A small network was shown many inputs. Here are its activations along a few directions, one row for each input.
In each table, some parts of the input vary, and every possible input appears once, in random order.
Descriptions start from the smaller parts, as in this example, which fits no table here: values(3) and (point or line(11) or (line(4) and ring(5))).
Shared parts are said once, and a part with two or three values counts as separate values.
In the rows, 128 means zero.

Rows:
x1: [ 88 122 179 156  87 165  80 194 149 138 123  82 169 140 131 157 140 158
 186]
x2: [120  99 154 113  64 185 103  68 117  92 128 150 164 141  28 118  34 230
  81]
x3: [ 86  94 135 127 182 135  79 132 145 158 103 122 213 137 105 133  64  70
 167]
x4: [118 150  36 115 168 124 168 137 132 120 122 172  87 142 197  96 120  99
 136]
x5: [127 177 101 144  91 125 170 133 140 109 165 106  72  90 193 119 192 117
 154]
x6: [108 134  76 102 184  91 185  97 123 132 160 152 101 104 173 101 114  65
 144]
x7: [134 122 179 120 143  90  56 139 126 158  68  95 162 142  81 168 122 132
 150]
x8: [192 149 147 154 127 105 179 133 115 124 173 111  68 110 161 131 223 107
  75]
x9: [142 108  84 122  57 137 189  25 113  80 166 176  60 112  91 100  98 194
  56]
x10: [175 149 104 106 140  53 159 108 102 131 131 125  61  96 153 115 180 109
 120]
x11: [ 94 112 105 123 169 180  80 184 150 143  77 149 199 172 124 127  80 117
 158]
x12: [150 119 237 155 124 145  88 185 123 149 118  95 180 150  98 170 169 139
 108]
- What is each input in this table made of? => values(2) and (point or ring(5))
- Start at x12 and move only the ring(5) part, one step at a time. The first step leads to x1. Which rows follow, in order? => x11, x3, x7
- Which other rows does x6 become when the values(2) part takes its other values? List them by row number. => x3

Rows:
x13: [136  96 187 115 134 131  78 121 112 139  96 129 184 153  51 145  78 162
 104]
x14: [173 143 154 127  76  95 186  78 105 107 168 129  57  93 118 133 194 156
  75]
x15: [103 119  63 121  66 176 194  57 130  76 172 181  91 116 122  88  84 178
  97]
x16: [132 128  52  97 179  94 172  89 123 129 129 169  92 115 151  99 113  81
 120]
x17: [ 92 123 149 143 169 120  65 194 145 166  92  88 188 147 153 148 117  83
 203]
x18: [161 129 108  97 136  98 182  58 104 112 145 169  84 109 105 110 125 129
  68]
x19: [159 134 221 140  80 133  83 136 115 125 117  83 152 135  67 162 147 189
 109]
x20: [ 77  83 133 138  63 220  88 115 147 103 122 142 192 154  60 122  38 208
 133]
x21: [131 148 174 175 145 138  78 232 144 156 116  65 159 152 180 157 183 102
 174]
x22: [120 158  65 115 168  93 175 130 139 136 142 136  82  97 199 112 170  59
 161]
x23: [146 168 104 149 138 107 175 172 138 134 159 117  61 104 220 128 227  81
 136]
x24: [105 107 126 120 181 130  62 154 134 154  78 128 193 160 109 132  60 106
 156]
- The inputs of x21 and x23 match in every part but one. If x24 is changed in the same way as x21 into x23, which row does it become? => x16
- What is each input in this table made of? => values(2) and (point or line(5))
